These are the activations of a small neural network, seen along a few directions. Each row is one input.
In each table, some parts of the input vary, and every possible input appears once, in random order.
A made-up example of a description, with smaller parts first: one of 2 separate values, together with either a single point or one of 11 places around a ring or (one of 6 places along a line, together with one of 8 places around a ring).
Shared parts are said once, and a part with two or three values counts as separate values.

Other details of the inputs shift rows strongly along three fixed directions, in all tables alike. That doesn't count.
To show where, the next rows are all for the same input, with only those details redrawn:
[  9  -7  -3 -10 -14  -2   2  -7  11  12 -19   8  -6  -5]
[ -1   6  -8   7  20  -4  19   3  -5 -29  19 -13 -26  -1]
[ 20 -13  -4  28  30   2  15 -16  -6 -13  17 -13 -24   5]
[  5  -3  -4 -14 -15  -4   4  -3  11   9 -18   8  -7  -6]
[ -3   4  -6 -21 -19  -6   5   3  11   2 -18   8  -9  -8]
[  2  -8  19   3 -11  32 -24  35  -6  25 -15 -17  67 -13]
[ 13  -6  -5  21  27   0  17 -10  -6 -19  18 -13 -25   3]
[ -1   2  -5 -19 -18  -5   5   2  11   3 -17   7  -9  -8]

Rows:
R1: [  3   8  25  19  32 -13   4 -11  -1 -12  33  -4 -28  13]
R2: [  3  -1  -7 -13 -14  -4   3  -8  17  15 -18   2  -6  -1]
R3: [  5   5  25  21  28 -13   1 -13  -4 -16  32   0 -25   9]
R4: [ 21 -32  24  29   3  38 -24  11 -12  31 -14  -9  69   0]
R5: [-14   9 -20 -16 -19  -7  -4  -6   4   4 -14  14  -4  -7]
R6: [ 59 -61  48  56  13  36 -56 -21 -20  75  -5  -3  85  17]
R7: [  0   5  -3 -20 -18  -4   6   8   8   4 -18  12 -11  -9]
R8: [  1  -2 -10  17  23  -3  16  -8  -6 -28  21 -10 -22   3]
R9: [-65  52  -8 -45 -31  12 -16  79  -9 -19  -1 -19  56 -27]
R10: [ 26 -27   4   8  -9   5   1 -22   4  23 -26  24  -1   5]
R11: [ -1  -3  -5 -17 -20  -5   4  -1   9   3 -19  14  -6  -7]
R12: [-11  10 -15 -22 -22  -8   2  -2  12   3 -14   6  -6  -8]
R13: [-50  43  -7  -9  10  18  -3  69 -23 -42  34 -39  40 -16]
R14: [ 10  -9  -1  -7 -13   0   3  -3   5   9 -19  18  -7  -5]
R15: [  4  -5  10  12  20 -15   2 -12 -18 -21  31   4 -20  22]
R16: [-10   0 -11 -15 -20  -5   2  -8   8   2 -17  14   1   0]
R17: [ -4   1  11  28  26  29  -8  33 -20 -13  25 -39  45  -5]
R18: [ 10  -1  10  13  27 -16   1 -12 -11  -6  32  -9 -26  21]
R19: [  9  -1   9  11  21 -18   0 -12 -14 -13  32  -4 -25  16]
R20: [  3  -5 -18  30  31   1  10 -23 -14 -19  21  -4 -17  11]
R21: [-31  19  -1  17  24  24  -3  45 -28 -34  33 -32  44  -3]
R22: [ 11  -3 -12  25  31   0  14 -20  -2  -9  21 -20 -23  10]
R23: [  0   3  -4 -19 -14  -4   6   1  15  11 -19   4 -10  -3]
R24: [-25  26 -23 -30 -19 -11   1   6  11   3 -13   4 -11  -6]
R25: [  7  -6  29  -3 -11 -13 -16 -18  10  17  -6  27  -3   4]
R26: [-12  15 -18 -21 -15  -8   1  -3  12   9 -13   3  -9  -2]
R27: [ 13 -13  30   1 -12 -10 -17 -28  11  24 -13  34   0  11]
R28: [ -6   2 -17 -14 -19  -5  -4 -10   7   8 -16  14  -1  -5]
R29: [ 17 -14  -2  -4 -12   0   0 -14  12  20 -22   9  -4  -3]
R30: [ -8  -1  -8 -17 -21  -6   5  -4   9  -2 -19  15  -2  -1]
R31: [-19  11 -15 -29 -28 -10   2   3  11  -4 -16  13  -4  -9]
R32: [ 13  -1  -3  19  30   2  21  -3  -5 -14  18 -13 -31   6]
Changing only one part turns R31 into R16. The same change can be made to R14. Which row results?
> R10
What is each input in this table made of?
> one of 4 places along a line, together with either one of 2 separate values or one of 6 places along a line
Which other rows does R27 become when the choice among 2 separate values takes its other values? List them by row number.
> R15
Which other rows agree with R2 in the place on the line of 4? List them by row number.
> R1, R18, R22, R23, R24, R26, R32
Which other rows does R25 become when the choice among 2 separate values takes its other values? List them by row number.
> R6

Rows:
R33: [-20  14  -7  -9  -7  -1   4  10   0 -18  -1   1   2  -7]
R34: [-13   4  23   6   6   4 -14  21 -16  -9  19  -3  32   3]
R35: [-13   5   2 -10  -8   0   9  15   0 -15  -1   3   0  -4]
R36: [ 22 -18  10  40  24  23 -15  -9  -9  22   6 -18  29   2]
R37: [-19  17  14 -20 -11 -13  -9  15  -2  -5   8   6  -1   1]
R38: [ 12  -9   7  30  19  21 -11  -1 -11  10   6 -14  28   0]
R39: [ 23 -16  -1  -4  -8 -11   4 -23  13  16 -18  15 -26   0]
R40: [ 19 -13  10  -2  -9 -19  -8 -37   8  22 -10  30 -21  12]
R41: [ 21 -12  -1  -6  -7 -11   6 -22  15  11 -14  10 -26   2]
R42: [ 14 -18  15  24  15  20  -4   9 -13  -3   8 -14  26  -2]
R43: [-19   9 -13 -12 -13  -2  -1  11   1 -12  -3   3   8  -6]
R44: [-13  13  15 -15  -8 -13  -8   7   1  -2   9   4  -2   5]
R45: [-22  12 -14 -22 -17  -3   3  20  -4 -16  -5   2   7  -2]
R46: [ 20 -13  -1  -3  -8 -10   8 -28  17  18 -16  13 -25   6]
R47: [-17  13 -13 -19 -10  -2   4  17  -6 -10  -2  -1   3  -3]
R48: [ 0  0 -9 -4 -1  1  0  1 -2  4 -1 -8  4  4]
R49: [-2  3  4 -7 -8  2  3 12  3  1 -7  4  4 -4]
R50: [-16  15   0 -19  -9  -1   2  15   9  -3  -6  -3   2  -6]
R51: [  5   8 -13  35  65 -14  46 -11 -21 -74  64 -25 -75  11]
R52: [ 20 -15 -15   8  -3  -9   1 -39  10  21 -11  13 -23   4]
R53: [-5  4 -9 -3 -3  0 -2 -1  3  3  1 -7  5 -3]
R54: [  6 -14  11  24  15  22  -8   6  -9   4   2  -9  32   0]
R55: [ 20 -18  14  33  20  26 -12  -3  -8  20   1 -10  31   2]
R56: [-3  4  4 -5 -4  1  4 12  2  0 -2 -2 -2 -4]
R57: [ 15 -12 -17  -4  -6 -12   4 -28   6  16 -15  12 -24   7]
R58: [-19  16 -13 -16 -13  -1   0  14   1  -8   0   1   5  -8]
R59: [-10   9   0 -11  -7   1  -1  13   6   3  -8   0   3  -7]
R60: [-9 11 -3 -7 -5  1 -2  3  6  2 -3 -6  3 -5]
What is each input in this table made of?
> one of 4 places along a line, together with either a single point or one of 6 places along a line
Changing only the place on the line of 4 turns R33 into R60. The same change can be made to R43. Which row results?
> R53
Which other rows does R42 become when the place on the line of 4 takes its other values? List them by row number.
> R39, R41, R51
Which other rows does R38 become when the place on the line of 6 takes its other values? List them by row number.
> R47, R49, R51, R55, R58
